These are the activations of a small network on made-up records, seen along a few directions, one row for each record.
After each row come some of the record's fields: E, F, C, W.
The largest differences between rows may come from other fields.
In the rows, 500 means zero.
Strong random noise was added to every row along 8 fixed directions; ignore it. To show where, here is one row again and again, with new noise each time:
[415 543 506 519 534 413 562 477 420 376 458 517 526 533 575 470 572 564
 677 547 535 482 525 564 590 449 453 311]
[535 684 589 622 583 470 444 491 324 537 664 383 521 461 686 396 643 524
 588 516 359 580 523 629 593 588 285 364]
[608 410 554 452 505 419 452 569 368 494 372 452 591 465 363 373 404 632
 597 585 721 612 543 504 660 324 488 294]
[510 741 423 456 436 415 364 585 347 448 556 359 537 357 498 284 581 471
 533 520 519 644 573 487 705 469 321 233]
[247 249 587 561 486 538 438 483 349 525 488 617 553 774 334 403 319 589
 695 543 465 464 617 458 480 515 475 367]
[253 559 453 448 473 447 445 507 554 368 539 590 553 482 374 293 392 401
 475 585 524 556 574 349 458 546 507 435]
[415 634 536 498 562 472 515 558 606 384 558 506 529 357 465 246 531 473
 454 509 554 533 489 574 390 455 460 503]
[602 628 526 508 625 413 621 544 600 371 464 565 587 295 574 405 476 552
 534 558 716 506 352 775 325 444 658 647]
[568 485 561 537 576 405 499 462 366 493 477 510 592 502 557 511 432 573
 621 626 586 583 498 538 592 513 518 411]
[234 591 531 582 558 566 413 475 542 456 722 501 487 501 486 313 552 416
 477 445 298 495 571 493 386 588 322 496]

[210 632 295 339 272 475 515 475 626 267 465 521 400 485 409 492 578 299
 444 473 417 511 645 233 620 463 394 351] -> <E:e6 F:f3 C:c3 W:w2>
[616 529 338 476 521 412 455 391 497 421 487 557 580 349 619 841 383 458
 571 550 643 521 371 572 502 528 666 674] -> <E:e3 F:f2 C:c5 W:w1>
[447 498 354 361 302 472 535 586 538 355 316 577 497 514 384 477 461 512
 654 474 668 436 493 619 446 387 652 462] -> <E:e2 F:f2 C:c1 W:w2>
[625 554 424 513 469 477 373 648 328 618 448 392 563 434 405 334 452 627
 546 485 622 583 500 598 640 425 463 348] -> <E:e5 F:f3 C:c3 W:w1>
[429 496 466 587 461 591 370 554 353 611 548 411 444 659 467 430 583 576
 581 339 381 416 554 554 561 500 340 358] -> <E:e5 F:f3 C:c5 W:w1>
[463 343 546 417 463 508 739 599 419 468 378 515 476 647 461 548 569 618
 584 382 482 461 624 423 545 420 533 313] -> <E:e6 F:f1 C:c2 W:w1>
[433 400 678 623 492 539 565 584 397 564 515 666 559 644 484 353 324 595
 671 521 521 494 486 710 236 625 560 606] -> <E:e2 F:f3 C:c5 W:w1>
[453 672 374 493 507 404 519 389 473 334 461 451 499 433 682 649 689 475
 654 508 452 467 484 518 673 456 416 311] -> <E:e1 F:f2 C:c1 W:w2>
[564 406 482 428 497 547 408 456 684 562 498 543 458 456 356 580 385 457
 324 506 563 503 444 512 325 473 631 794] -> <E:e5 F:f2 C:c4 W:w1>
[407 806 370 404 418 387 615 464 587 341 501 679 475 432 699 543 510 307
 511 601 518 479 446 546 369 693 665 627] -> <E:e1 F:f1 C:c5 W:w1>
[569 594 539 536 485 467 415 455 378 569 563 464 492 510 585 530 511 487
 488 580 427 532 499 544 545 589 450 527] -> <E:e3 F:f2 C:c4 W:w1>
[509 461 655 490 590 451 711 428 670 401 446 558 443 510 597 495 620 520
 498 574 517 482 487 444 449 470 495 498] -> <E:e2 F:f1 C:c1 W:w1>
[335 400 491 483 509 506 585 373 557 368 468 580 434 569 538 639 540 534
 612 467 477 400 530 469 489 391 468 461] -> <E:e1 F:f1 C:c4 W:w1>
[687 435 644 500 546 360 609 556 408 484 288 440 545 507 520 440 549 673
 622 594 725 592 498 509 708 302 437 218] -> <E:e5 F:f3 C:c5 W:w1>
[570 580 389 480 355 460 457 575 380 527 426 542 471 562 546 543 508 532
 650 528 552 410 458 682 544 541 596 453] -> <E:e2 F:f1 C:c3 W:w2>
[440 507 602 547 639 405 685 348 574 394 464 547 456 560 695 657 625 519
 556 589 426 421 474 477 505 573 518 487] -> <E:e3 F:f3 C:c1 W:w1>
[403 352 575 501 474 515 533 483 466 491 404 644 489 658 423 433 393 524
 607 561 542 433 506 518 433 491 543 472] -> <E:e1 F:f1 C:c1 W:w1>
[567 480 548 705 656 537 425 383 371 667 644 457 549 571 673 638 500 551
 553 544 357 488 426 622 471 671 478 626] -> <E:e5 F:f1 C:c1 W:w1>
[564 630 372 420 403 475 431 571 417 565 545 449 544 419 471 470 448 438
 439 486 528 595 541 447 550 545 514 487] -> <E:e5 F:f1 C:c5 W:w1>
[486 479 780 680 539 484 596 408 417 543 473 582 410 776 725 473 596 577
 639 666 385 377 465 670 431 626 439 496] -> <E:e3 F:f2 C:c4 W:w1>
[483 402 627 493 528 549 514 504 704 497 463 438 376 491 426 439 596 504
 352 512 494 434 511 446 498 338 402 505] -> <E:e3 F:f1 C:c3 W:w2>
[690 416 644 538 631 387 558 399 416 569 497 517 591 534 629 605 444 553
 505 654 499 624 531 371 605 620 552 486] -> <E:e2 F:f2 C:c1 W:w1>
[736 480 603 610 559 502 454 400 260 681 605 367 551 488 685 724 482 585
 575 551 393 711 561 485 722 613 366 431] -> <E:e6 F:f3 C:c3 W:w1>
[440 656 428 493 480 470 510 517 475 461 527 536 533 438 579 503 468 421
 452 563 517 510 470 472 439 607 590 542] -> <E:e3 F:f1 C:c5 W:w1>
[449 555 610 551 511 435 664 550 418 435 434 584 541 594 649 369 565 533
 631 568 485 431 463 600 469 561 547 457] -> <E:e3 F:f2 C:c1 W:w2>
[443 719 522 505 313 481 543 711 395 515 458 563 443 606 529 166 519 439
 569 537 479 469 456 732 357 655 576 494] -> <E:e5 F:f3 C:c1 W:w2>
[332 542 348 373 341 429 492 498 490 359 399 659 512 585 452 561 405 384
 536 613 555 499 540 370 537 568 651 454] -> <E:e4 F:f2 C:c3 W:w1>
[497 245 732 580 561 558 540 493 492 603 563 606 577 564 352 384 282 592
 518 492 534 564 523 561 274 497 545 655] -> <E:e2 F:f3 C:c4 W:w1>
[392 534 513 463 434 528 440 412 572 477 591 483 391 523 487 560 539 380
 374 552 365 581 570 309 512 552 408 561] -> <E:e6 F:f3 C:c4 W:w1>
[481 572 449 535 428 504 554 482 365 438 502 503 463 544 680 606 589 537
 725 422 422 403 503 692 494 516 495 433] -> <E:e3 F:f1 C:c1 W:w1>
[360 523 453 393 400 454 521 490 566 350 459 604 485 546 477 507 465 426
 520 518 550 488 556 420 486 495 549 448] -> <E:e4 F:f2 C:c5 W:w1>
[261 699 296 445 413 398 641 463 571 276 419 538 403 574 682 605 761 413
 604 468 431 309 502 487 599 510 478 298] -> <E:e5 F:f1 C:c5 W:w2>
[486 475 506 394 394 389 598 552 494 454 290 620 530 619 411 322 379 475
 508 679 666 524 512 358 548 535 642 381] -> <E:e5 F:f1 C:c1 W:w2>
[729 439 748 580 510 663 323 535 451 792 689 403 460 470 436 369 449 496
 352 489 387 634 501 596 390 538 324 730] -> <E:e2 F:f1 C:c4 W:w2>
[543 634 568 542 497 534 448 577 537 537 577 392 433 406 513 317 722 470
 389 444 370 520 525 522 536 459 284 432] -> <E:e2 F:f2 C:c3 W:w2>
[602 550 578 476 589 452 586 468 657 495 463 444 452 426 578 566 594 459
 324 549 497 514 504 319 529 491 528 531] -> <E:e3 F:f3 C:c5 W:w2>
[621 617 442 543 494 496 448 520 440 601 534 500 526 449 538 522 465 471
 475 543 477 516 417 592 472 652 598 673] -> <E:e2 F:f3 C:c1 W:w2>
[622 488 412 491 443 497 480 472 391 537 391 483 526 539 536 644 468 570
 659 525 590 456 420 679 563 463 561 469] -> <E:e5 F:f1 C:c1 W:w2>
[408 534 514 494 461 514 490 530 441 459 537 491 454 580 530 440 583 507
 576 484 405 486 593 493 513 535 411 399] -> <E:e2 F:f2 C:c1 W:w1>
[497 457 513 552 532 598 491 554 398 551 578 438 521 505 460 477 510 579
 554 377 430 495 530 602 449 464 423 499] -> <E:e6 F:f1 C:c1 W:w1>
[323 700 345 587 462 545 407 474 511 466 687 549 500 457 614 504 531 392
 536 417 314 464 447 654 341 680 440 621] -> <E:e5 F:f2 C:c3 W:w1>
[478 353 649 528 504 537 500 486 537 537 447 462 486 608 418 451 481 552
 460 524 489 476 567 404 504 401 444 452] -> <E:e3 F:f2 C:c4 W:w2>

Which values does each new row have?
[517 484 533 560 502 540 353 391 349 631 665 420 513 546 608 640 441 419
 474 530 271 604 560 421 551 692 372 566] -> <E:e3 F:f2 C:c1 W:w1>
[333 477 364 450 486 651 408 479 596 510 681 515 497 409 390 599 421 439
 418 303 361 476 552 444 364 491 496 655] -> <E:e1 F:f1 C:c3 W:w1>
[671 579 578 355 507 400 588 550 538 446 425 511 593 287 517 494 393 491
 417 616 713 691 472 448 504 451 594 539] -> <E:e1 F:f1 C:c5 W:w1>
[432 493 395 446 518 524 448 431 604 421 575 499 498 410 482 585 519 449
 471 427 465 507 524 438 478 483 492 570] -> <E:e2 F:f2 C:c1 W:w1>
[263 602 517 500 419 557 553 544 560 422 560 576 427 584 545 383 639 438
 514 407 325 417 556 515 373 601 399 476] -> <E:e2 F:f2 C:c5 W:w1>
[360 442 553 470 451 598 490 583 504 524 566 477 456 588 388 388 544 495
 419 377 354 491 649 400 459 493 344 431] -> <E:e6 F:f2 C:c5 W:w1>
[404 560 399 501 328 551 367 557 446 501 498 542 454 619 414 419 465 469
 571 459 476 421 464 612 432 498 509 508] -> <E:e5 F:f2 C:c4 W:w2>
[639 421 406 442 455 496 323 426 321 583 477 432 525 498 453 665 402 507
 545 520 529 606 546 367 743 457 449 368] -> <E:e1 F:f1 C:c1 W:w1>
[390 529 548 603 548 449 441 378 401 583 579 659 586 635 616 566 285 408
 531 672 387 551 472 395 427 840 586 638] -> <E:e1 F:f3 C:c5 W:w1>
[423 535 618 502 530 421 660 477 591 381 444 619 498 495 572 446 551 474
 508 600 537 500 502 456 410 527 511 458] -> <E:e2 F:f1 C:c5 W:w1>
[506 349 414 473 423 570 423 420 498 504 504 481 439 581 425 748 464 530
 576 430 483 453 513 476 557 379 463 499] -> <E:e6 F:f1 C:c4 W:w2>
[405 596 374 582 432 547 362 502 454 522 554 526 499 562 495 488 490 501
 613 454 445 398 386 724 389 560 485 576] -> <E:e5 F:f2 C:c4 W:w2>
[634 581 398 480 495 544 468 493 514 477 547 453 467 346 551 671 544 506
 470 413 509 543 466 608 518 441 521 607] -> <E:e6 F:f3 C:c3 W:w1>
[703 500 325 350 435 413 569 613 460 465 314 547 601 384 425 531 329 592
 579 501 809 531 427 641 488 377 784 524] -> <E:e5 F:f1 C:c1 W:w1>
[327 402 687 506 509 438 746 458 709 320 366 655 426 594 563 379 562 526
 550 606 565 375 485 553 356 436 533 496] -> <E:e3 F:f1 C:c3 W:w1>
[463 514 474 557 580 541 332 421 553 602 655 367 483 465 459 462 526 434
 326 469 348 571 557 326 568 570 367 530] -> <E:e5 F:f3 C:c1 W:w1>
[460 411 552 560 498 526 510 514 410 633 506 586 517 684 499 552 397 526
 575 551 466 455 492 545 398 603 600 581] -> <E:e5 F:f1 C:c5 W:w2>
[551 427 642 516 564 490 574 512 588 479 503 535 522 476 470 443 470 511
 479 564 536 542 498 520 385 460 523 583] -> <E:e2 F:f2 C:c1 W:w2>
[349 338 596 536 537 536 572 413 591 418 493 514 437 582 496 544 589 553
 509 471 416 394 560 394 530 405 393 379] -> <E:e3 F:f1 C:c3 W:w1>
[692 646 448 433 466 469 450 680 500 536 465 381 534 291 434 265 542 496
 325 459 650 596 452 558 545 425 504 446] -> <E:e5 F:f1 C:c3 W:w1>
[616 572 373 558 546 504 480 427 385 540 596 439 501 432 730 835 581 539
 641 371 437 460 418 698 557 564 488 622] -> <E:e3 F:f3 C:c5 W:w1>
